x = 114,97,126,114,100,148,83,138,100,38,110,76,34,87,161,124
The entry just right of the smallest entry -> 87
Which number is the entry just right of 110? 76
The maximum is 161
Which number is the smallest entry? 34

Questions about the table below.
1) Read off the third entry on the diagonal from the top-right corner.
2) Read off the entry in the bottom-right corner.
3) Read off the maximum.
4) Read off the top-left entry.
5) Read off the first entry on the diagonal from the top-right corner.
6) Read off the second entry on the diagonal from the top-right corner.
7) Read off the entry directly below 151.
array([[151,  90,  86, 116],
       [108,  64, 132,  78],
       [172,  84, 108, 164]])
1) 84
2) 164
3) 172
4) 151
5) 116
6) 132
7) 108

Questions about the row below.
1) Find the second largest entry.
2) Find the 1st entry.
3) Find the entry just right of 151.
4) Find the last entry.
5) Find the third entry from the right.
6) Find the second entry from the left.
7) Find the entry just right of 76.
[138, 143, 100, 78, 41, 151, 38, 77, 82, 111, 168, 166, 76, 64, 119]
1) 166
2) 138
3) 38
4) 119
5) 76
6) 143
7) 64

Read these off the row that follows.
1) What is the entry just left of 140?
2) What is the second entry from the right?
3) What is the last entry?
162  140   83   74  123
1) 162
2) 74
3) 123

[[ 98  90  93  66 105  68 123  94 118 129 103  68  93 100  89 113]
 [ 84  96  93  93 105 145  83 114  44  97 108  97 100  87  86 128]
 [138 101  88 116  91 168 151 103  92  65 101  97 112 127  85  35]
 [116 111  92  93  94  85  62 117  87  63  91  74 100  96 106  93]
 [132  96  83 108 111  23 119 118  71  95  95  92  86 106 122  26]
 [124  99 112  94 103 173 114  96 109  31  92 100 105 108  95  61]
 [138 101 125 101  99  93  65 126 114  54 100  94  99  80 102  79]
 [ 88  99 107  95 102  45 162  97 115  69 111 108 105  98  97 106]
 [112  90  92  94 105  45  83  93 115 138  92  79  83 112 114 125]]
Rows and columns are numbered from 1.
Report the entry directly above the largest entry.
A: 23
Report the entry in row 1 and column 2.
A: 90
The top-left entry -> 98
Report the entry at row 3, column 3.
A: 88
The entry at row 2, column 1: 84
Report the entry in the bottom-right corner.
A: 125
Report the entry just left of the smallest entry.
A: 111
Report the entry at row 3, column 1.
A: 138
Report the entry just right of 127.
A: 85
Report the entry in the bottom-left corner.
A: 112
Report the entry just right of the largest entry.
A: 114
The entry directly below 61 is 79
Report the top-right entry.
A: 113
Report the entry just left of 109.
A: 96
Report the entry directly below the largest entry.
A: 93
The entry just left of 62 is 85
Report the entry at row 3, column 2.
A: 101
Report the entry at row 2, column 3.
A: 93
The bottom entry of the column that holds the smallest entry -> 45

a =
array([[120, 117,  97, 101,  80],
       [ 91, 117, 107,  97,  94],
       [ 79,  82,  90, 106, 120],
       [ 98, 102,  84,  98,  90],
       [ 85, 132, 127, 111,  93],
       [ 84, 148,  97,  71,  26],
       [ 93, 114, 113, 104,  87],
       [102,  70,  73, 103,  94],
       [ 88, 112, 118,  79,  99],
       [ 50, 109, 101,  67, 117],
       [ 86, 102,  99,  93,  94],
       [ 75, 128, 120, 110,  98],
       [ 87, 106, 104,  96,  83],
       [ 87,  82,  89, 107, 102]])
Indices start at 1.
What is the entry in row 3 and column 3?
Answer: 90
The entry in the bottom-left corner is 87
What is the smallest entry?
Answer: 26
The top-left entry -> 120
The entry directly above 71 is 111
What is the entry in row 1 and column 3?
Answer: 97
What is the entry at row 2, column 1?
Answer: 91
What is the entry in the bottom-right corner?
Answer: 102
The entry directly below 73 is 118
The entry directly above 88: 102
What is the entry in row 2 and column 3?
Answer: 107
The top entry of the column that holds the largest entry: 117
The top-right entry -> 80
What is the entry just right of the largest entry?
Answer: 97
The entry just right of 114 is 113
What is the maximum?
Answer: 148
The entry directly above the largest entry: 132
What is the entry at row 3, column 1?
Answer: 79
The entry just right of 109 is 101
What is the entry in row 2 and column 2?
Answer: 117
What is the entry just left of the smallest entry?
Answer: 71

B =
[[102 109  99  88 115 102]
 [ 93  42 105  88 103  91]]
Indices start at 1.
The entry just right of the smallest entry? 105
The bottom-right entry? 91
The minimum is 42
The entry at row 1, column 3? 99
The entry in the top-left corner is 102

arr = [ 93 112  33 110  42 157  58]
Give the entry just left of 112.
A: 93
Give the entry just left of the largest entry.
A: 42
The entry just right of the smallest entry: 110

data = [149 117 105  23 139]
Read off the entry just left of 139.
23
The median entry is 117

Questions about the grid below.
1) The entry just right of the largest entry?
2) The first entry in reading order?
3) The maximum?
array([[111, 104, 142, 138, 110, 108,  69, 131,  98, 112,  71, 110,  98,
        114,  98, 109],
       [ 99,  87,  96, 135,  73,  81,  57,  95, 103, 111,  94, 112, 104,
        101, 101,  75],
       [ 95, 111, 131,  93,  95, 121,  74, 124, 102, 117,  73, 113, 115,
        113, 112, 115],
       [113, 125, 142,  59, 117, 105,  91, 124,  82,  78, 109,  72, 126,
        118, 102, 128],
       [122,  83, 113, 173, 109,  88,  81, 114,  96, 106,  89, 104,  69,
         97,  91,  88],
       [102,  85,  65,  90,  74,  77,  96,  82, 103,  83, 118,  91, 103,
         95, 112,  72],
       [108,  98, 120, 160, 118,  83,  89, 113,  98,  92,  86, 109,  97,
        114,  73,  91],
       [110, 117, 143, 110, 140, 116, 109, 111,  82, 112, 106,  87,  88,
         98,  77, 138],
       [109,  94, 107,  95,  92, 110,  85,  98,  91, 117, 112,  91,  85,
         85, 112, 107],
       [ 74,  90,  53,  94,  90, 105, 137,  73, 119, 111,  93, 124,  91,
         87, 100,  88],
       [143, 109, 162, 125, 148, 125, 103, 157,  81,  92,  85,  76,  67,
        109, 106, 135],
       [ 64,  79,  51, 116,  64, 102, 100,  59, 123, 141,  91, 142,  91,
         79, 100,  77],
       [117,  95, 110,  87,  90, 109,  81, 110,  91, 106, 110,  84,  88,
         92, 123, 107]])
1) 109
2) 111
3) 173

A =
97,75,121,88,63,161,80,139,56,36,118,110,86,70
23,101,103,67,115,129,82,129,79,127,121,64,119,44
94,74,117,90,62,160,83,140,54,35,112,105,86,68
85,96,99,96,49,160,48,86,57,134,83,72,49,102
114,92,116,91,41,141,38,73,104,142,151,102,77,127
128,89,116,95,49,125,45,66,118,144,161,105,89,134
85,94,93,99,59,156,57,86,50,132,65,66,47,98
126,98,74,70,163,89,99,117,78,133,70,54,144,48
Counting starts at 1.
Which number is the entry in the top-right corner? 70
The entry in the bottom-right corner is 48
Which number is the entry at row 1, column 1? 97
Which number is the entry at row 1, column 2? 75
The minimum is 23
The bottom-left entry -> 126
Which number is the entry in row 3 and column 1? 94
Which number is the entry just left of 72? 83
Which number is the entry at row 1, column 3? 121
The top entry of the column that holds the largest entry is 63
The entry in row 2 and column 3 -> 103
Which number is the entry directly above 156? 125
The entry in row 3 and column 3 -> 117
The entry in row 3 and column 2 is 74
The entry just left of the largest entry is 70
The bottom entry of the column that holds the largest entry -> 163
Which number is the entry directly below 140? 86
The entry just right of 90: 62
The entry just right of the largest entry is 89
Which number is the entry directly above the largest entry? 59

Questions about the row below.
1) Read off the entry just left of 58.
2) Read off the entry just right of the smallest entry.
3) Read off the entry just right of 102.
[ 85,  57, 102, 108,  29, 104,  98,  86,  58,  75, 114, 107, 130, 127,  78]
1) 86
2) 104
3) 108

array([[ 85,  66,  62,  72, 137,  40],
       [ 76,  88,  77, 100, 119,  63],
       [140,  99, 102, 137, 129, 122],
       [ 78, 107, 110, 123, 111, 103],
       [ 77, 174, 165, 150, 112,  69],
       [140,  98, 114, 132,  89,  68],
       [ 90, 131, 123, 124, 100, 102],
       [ 69, 135, 129, 113, 122, 108],
       [ 41, 101,  97, 123,  66,  84],
       [ 28,  56,  74,  74, 118, 110],
       [ 99, 101,  88, 109, 107,  96],
       [ 81, 140, 147, 137, 102, 105],
       [ 71,  92,  73, 105, 115,  72],
       [124, 107,  86, 127, 107, 112],
       [166,  92,  86, 150, 143, 123]])
Indices start at 1.
The entry at row 3, column 1 -> 140
The top-left entry?
A: 85
The entry just right of 28 -> 56
The bottom-right entry?
A: 123
The entry in the bottom-left corner?
A: 166
The maximum?
A: 174
The entry just left of 63: 119
The entry at row 1, column 3 is 62
The entry directly below 56 is 101
The entry at row 1, column 2?
A: 66
The entry directly below the smallest entry: 99
The entry directly below the largest entry -> 98
The entry just right of the largest entry?
A: 165
The entry directly below 62 -> 77
The top-right entry?
A: 40
The entry just right of 165 -> 150
The entry in row 2 and column 2: 88
The entry directly above the largest entry: 107
The entry at row 2, column 1 is 76
The entry directly above 41?
A: 69
The entry just right of 97 is 123
The entry at row 3, column 3?
A: 102
The minimum?
A: 28
The entry directly below 103?
A: 69
The entry directly below 127?
A: 150

Read these off the row that follows.
1) Give the entry just right of the smallest entry.
2) Give the entry just left of 93.
3) Give the entry just left of 106.
4) Give the median entry.
129  117   93   47   91   41  103  100   92  111  108  106   88  111   75
1) 103
2) 117
3) 108
4) 100
